These are the activations of a small network on made-up records, seen along a few directions, one row for each record.
After each row come some of the record's fields: E, K, G, Z, J.
A field that a record lacks is written none.
Other fields move the rows too, some of them a lot.
(in the rows, 500 means zero)
Strong random noise was added to every row along 7 fixed directions; ignore it. To show where, here is one row again and again, with new noise each time:
[332 534 459 376 541 443 566 539 380 602 420 646 625 480 507 537 526 494
 501 367 522 525 492 511 567 482 309 439 539]
[617 435 394 701 429 311 460 476 588 538 354 351 520 592 630 429 583 497
 641 496 453 496 413 660 664 471 524 706 420]
[422 411 475 658 400 516 493 439 575 548 332 532 715 446 567 603 712 537
 741 228 534 557 367 575 730 676 208 517 318]
[388 624 407 472 473 569 563 501 402 584 424 643 578 538 662 586 577 568
 510 412 554 546 497 632 607 416 435 484 514]
[692 530 371 675 418 362 427 493 564 571 465 367 506 649 729 456 535 533
 549 572 531 481 443 806 632 387 655 635 509]
[532 619 327 542 405 396 582 310 574 565 536 447 536 662 811 616 463 526
 417 677 516 550 427 773 577 289 613 578 352]
[571 398 418 618 501 276 363 585 591 648 485 399 637 544 469 411 558 502
 638 318 438 401 416 651 640 606 433 538 581]
[279 504 376 548 518 412 534 557 464 559 212 555 514 499 495 422 605 526
 649 309 388 549 482 443 695 507 332 701 526]
[641 392 455 642 408 267 461 402 623 540 435 345 625 560 640 509 531 446
 592 531 558 532 365 705 642 509 426 578 344]

[469 621 294 740 399 527 441 316 819 499 415 394 392 629 603 580 533 634
 618 515 355 475 512 647 668 456 687 714 360]	<E:e3 K:none G:g1 Z:z1 J:j1>
[416 548 488 517 581 486 529 540 472 500 375 569 453 565 449 473 536 482
 546 450 401 439 562 495 584 513 561 590 528]	<E:e2 K:none G:g1 Z:z1 J:j5>
[277 610 419 460 621 326 496 587 520 517 254 557 412 503 347 378 440 443
 553 457 425 521 634 422 611 455 484 665 677]	<E:e1 K:k1 G:g2 Z:z2 J:j1>
[590 205 653 519 578 278 492 408 492 425 584 358 599 450 424 446 514 290
 534 514 531 463 396 444 462 735 320 414 336]	<E:e3 K:none G:g1 Z:z2 J:j5>
[482 591 450 741 371 689 388 380 692 459 480 455 537 575 742 612 624 575
 601 425 616 644 404 766 748 604 504 540 450]	<E:e2 K:none G:g2 Z:z1 J:j5>
[405 385 627 317 491 423 520 225 629 429 699 484 696 410 467 661 368 344
 355 547 669 574 415 464 438 639 234 251 348]	<E:e2 K:none G:g1 Z:z2 J:j5>
[371 597 533 458 475 536 269 693 526 537 245 585 519 396 403 392 491 523
 583 335 734 632 562 617 726 589 312 465 782]	<E:e1 K:k2 G:g2 Z:z1 J:j5>
[465 551 476 224 608 276 572 602 356 566 514 522 369 524 362 380 234 452
 270 721 386 443 607 301 275 241 643 534 602]	<E:e1 K:k2 G:g1 Z:z2 J:j7>
[624 546 487 501 514 574 431 577 468 517 573 452 377 589 517 413 481 535
 440 610 523 467 543 563 454 387 726 551 666]	<E:e2 K:none G:g2 Z:z1 J:j5>
[470 355 650 287 524 444 470 534 409 481 421 525 567 336 381 460 412 445
 434 511 666 631 440 315 424 515 236 387 483]	<E:e1 K:k2 G:g1 Z:z1 J:j4>
[481 344 485 719 439 408 296 573 705 508 340 361 575 403 425 410 543 473
 700 279 563 577 409 517 716 743 289 552 557]	<E:e3 K:none G:g2 Z:z2 J:j6>
[299 485 540 552 457 396 676 241 622 217 281 408 290 496 555 513 445 402
 465 711 459 696 506 336 556 486 459 765 223]	<E:e2 K:none G:g1 Z:z2 J:j7>
[597 488 471 624 503 400 455 382 594 419 558 391 471 593 660 497 429 424
 457 626 563 533 458 671 534 481 582 575 468]	<E:e2 K:none G:g1 Z:z2 J:j6>
[254 624 502 272 543 587 461 424 604 579 813 676 722 480 435 724 353 536
 334 367 543 489 477 591 452 606 379 127 569]	<E:e2 K:none G:g1 Z:z1 J:j7>
[474 555 388 614 499 446 410 690 432 449 226 415 242 598 569 219 515 542
 580 534 385 575 562 434 595 398 670 859 735]	<E:e1 K:k2 G:g2 Z:z2 J:j7>
[377 483 551 415 603 466 547 662 334 457 377 619 453 404 377 382 534 455
 514 367 472 497 571 361 510 551 377 541 673]	<E:e1 K:k1 G:g2 Z:z2 J:j4>
[613 459 478 588 457 712 840 418 320 446 581 540 437 561 568 650 703 551
 536 573 236 366 503 285 296 368 668 577 119]	<E:e3 K:none G:g2 Z:z2 J:j6>
[577 322 568 602 521 453 530 402 564 422 467 469 582 480 441 562 615 426
 643 416 416 414 447 448 534 654 402 526 322]	<E:e2 K:none G:g1 Z:z1 J:j3>
[383 545 505 399 541 626 699 454 373 495 575 677 528 449 460 599 580 523
 492 462 325 409 535 341 383 510 483 452 378]	<E:e1 K:k1 G:g2 Z:z2 J:j4>
[533 386 576 612 594 567 325 765 431 456 423 450 403 428 330 220 575 512
 612 299 481 424 539 405 524 699 494 587 799]	<E:e2 K:none G:g1 Z:z2 J:j4>
[261 486 541 450 508 654 590 426 482 507 476 672 631 425 456 666 650 534
 615 274 448 514 510 366 541 704 256 359 397]	<E:e3 K:none G:g2 Z:z2 J:j7>
[396 582 458 450 519 331 501 523 559 450 300 507 402 513 415 389 410 419
 510 518 534 568 586 491 605 423 499 632 563]	<E:e1 K:k2 G:g2 Z:z2 J:j5>
[589 492 497 434 556 499 618 529 328 512 604 539 411 528 470 458 454 471
 433 618 400 396 566 415 340 393 632 473 491]	<E:e3 K:none G:g2 Z:z2 J:j2>
[548 454 633 474 592 446 440 660 311 508 414 567 551 454 449 415 493 425
 556 446 690 548 559 537 543 558 376 416 665]	<E:e2 K:none G:g2 Z:z2 J:j1>
[411 393 673 517 516 614 406 530 476 472 543 631 687 386 454 569 592 451
 565 237 646 488 451 542 588 845 220 289 546]	<E:e2 K:none G:g1 Z:z2 J:j4>
[ 99 870 137 507 424 689 615 343 615 664 492 666 516 631 722 698 510 701
 451 412 292 565 483 604 623 316 551 592 451]	<E:e1 K:k2 G:g2 Z:z2 J:j6>
[375 526 421 578 428 583 479 525 621 618 394 532 582 471 367 520 630 648
 713 261 336 429 486 403 575 599 437 538 457]	<E:e1 K:k2 G:g2 Z:z2 J:j7>
[429 625 403 298 511 292 466 382 549 674 709 529 702 597 712 629 254 424
 243 680 711 570 440 857 519 378 449 277 590]	<E:e1 K:k2 G:g2 Z:z2 J:j3>
[667 424 555 533 620 582 498 577 412 526 755 506 513 537 362 449 634 515
 556 393 322 181 544 467 333 637 712 378 578]	<E:e2 K:none G:g1 Z:z2 J:j5>
[307 387 642 330 656 395 583 519 385 387 387 629 562 355 265 477 441 307
 499 406 541 532 549 259 451 630 197 423 497]	<E:e2 K:none G:g1 Z:z2 J:j6>
[673 620 559 307 660 506 470 695 284 547 633 660 501 530 486 497 452 472
 363 559 634 359 647 662 349 376 697 260 754]	<E:e1 K:k2 G:g1 Z:z1 J:j3>
[331 682 423 447 580 613 516 565 424 485 387 614 346 561 586 452 477 584
 402 483 543 547 612 572 573 391 580 592 756]	<E:e2 K:none G:g1 Z:z1 J:j3>
[703 326 675 574 350 457 559 319 611 384 379 438 658 375 503 662 587 430
 680 548 639 611 378 491 517 612 242 423  71]	<E:e1 K:k2 G:g2 Z:z1 J:j7>
[369 467 265 670 452 354 367 439 791 643 565 310 526 571 539 467 444 557
 527 391 280 485 387 539 640 586 495 631 559]	<E:e3 K:none G:g2 Z:z2 J:j6>
[672 437 510 611 478 419 314 671 539 524 401 356 403 516 405 271 422 524
 545 505 540 437 537 525 531 483 628 592 705]	<E:e3 K:none G:g1 Z:z2 J:j2>
[517 588 326 528 427 481 445 516 658 510 450 353 277 588 458 370 372 637
 475 660 326 504 535 437 448 267 766 707 594]	<E:e3 K:none G:g2 Z:z1 J:j7>
[296 466 383 652 594 400 365 618 550 513 329 423 470 536 489 290 565 524
 624 273 396 502 506 541 741 647 422 719 744]	<E:e2 K:none G:g1 Z:z2 J:j3>
[558 454 414 607 437 483 400 457 643 607 581 399 622 554 589 568 537 540
 549 473 490 476 400 689 592 555 479 459 471]	<E:e3 K:none G:g2 Z:z1 J:j3>
[635 475 516 621 501 612 403 630 421 494 490 461 495 501 552 433 627 563
 572 424 482 472 465 548 524 529 554 546 549]	<E:e1 K:k1 G:g1 Z:z1 J:j4>
[314 468 523 515 510 348 543 281 636 423 465 484 561 541 557 599 456 421
 495 543 498 576 463 514 586 619 380 517 359]	<E:e2 K:none G:g1 Z:z2 J:j7>

Here are new rows. What are their fields?
[595 362 417 582 510 276 349 517 776 637 679 328 640 515 287 460 480 493
 597 377 236 298 390 521 504 655 517 508 488]	<E:e1 K:k1 G:g2 Z:z1 J:j4>
[232 721 507 335 412 697 580 326 538 419 451 687 513 479 664 720 392 506
 368 591 767 751 580 543 557 422 391 361 448]	<E:e3 K:none G:g2 Z:z2 J:j7>
[345 660 267 648 434 737 412 498 654 654 530 562 518 578 647 621 615 722
 570 278 381 468 484 663 702 533 588 529 605]	<E:e3 K:none G:g2 Z:z1 J:j3>
[330 552 444 440 612 490 475 642 480 574 507 595 493 505 311 434 521 535
 557 305 289 402 597 316 469 569 507 530 689]	<E:e1 K:k1 G:g2 Z:z2 J:j7>
[461 736 405 454 441 645 584 267 604 607 793 642 658 578 664 823 484 611
 426 545 539 445 515 749 472 429 618 268 344]	<E:e1 K:k1 G:g2 Z:z2 J:j1>
[449 589 515 523 547 624 536 464 520 480 534 642 539 515 496 638 539 524
 520 388 497 451 534 575 526 565 492 406 482]	<E:e2 K:none G:g1 Z:z1 J:j6>
[614 256 650 582 555 310 468 506 561 410 327 403 548 440 339 424 537 364
 641 484 537 472 444 434 533 649 359 553 417]	<E:e2 K:none G:g1 Z:z1 J:j3>
[330 628 467 443 498 568 681 387 492 428 365 644 438 488 445 592 529 455
 530 531 425 517 573 376 490 412 505 556 325]	<E:e1 K:k2 G:g2 Z:z2 J:j5>
[730 423 544 734 467 597 439 537 510 500 548 414 523 524 497 501 659 559
 671 420 476 355 509 573 494 615 608 469 412]	<E:e3 K:none G:g1 Z:z2 J:j1>
[626 634 480 272 588 571 658 398 402 537 913 604 448 600 488 667 464 510
 282 711 329 283 601 464 181 309 861 304 445]	<E:e1 K:k1 G:g2 Z:z1 J:j5>
[330 500 465 236 542 204 488 370 588 609 690 474 683 465 548 566 171 370
 228 670 628 614 411 622 469 467 287 326 554]	<E:e1 K:k1 G:g2 Z:z2 J:j4>
[402 496 501 556 396 802 712 134 494 362 670 546 536 516 815 770 619 553
 416 588 488 607 359 457 420 517 435 473 136]	<E:e2 K:none G:g1 Z:z2 J:j4>
[721 383 650 559 515 541 274 863 284 514 522 473 512 448 534 290 554 494
 527 380 788 512 519 681 545 646 464 360 881]	<E:e3 K:none G:g2 Z:z2 J:j4>
[409 548 455 532 445 678 827 217 441 381 496 522 363 577 622 629 607 504
 454 690 278 521 489 261 383 347 612 678 155]	<E:e2 K:none G:g2 Z:z2 J:j5>
[214 543 341 482 560 265 344 529 703 611 570 419 542 552 528 391 322 501
 414 389 476 557 448 694 689 634 398 544 797]	<E:e2 K:none G:g2 Z:z2 J:j4>
[304 523 513 347 546 520 550 576 311 569 461 615 602 468 549 508 472 485
 416 448 606 601 509 505 569 472 304 425 625]	<E:e2 K:none G:g2 Z:z2 J:j3>
[575 479 482 329 529 318 669 359 509 595 808 524 622 576 451 673 372 410
 318 643 416 366 455 504 264 383 545 332 277]	<E:e1 K:k2 G:g2 Z:z2 J:j6>
[771 489 682 449 489 444 584 631 285 345 167 527 357 438 422 396 513 397
 581 698 669 603 615 396 424 307 506 582 418]	<E:e1 K:k2 G:g2 Z:z1 J:j7>
[450 338 462 465 439 330 312 460 817 664 688 354 728 421 334 572 370 528
 508 339 428 476 361 467 522 706 271 338 501]	<E:e3 K:none G:g2 Z:z1 J:j7>
[646 333 570 430 565 227 478 596 503 424 517 347 373 475 298 298 339 378
 469 615 459 439 565 356 389 497 571 564 573]	<E:e3 K:none G:g2 Z:z2 J:j7>
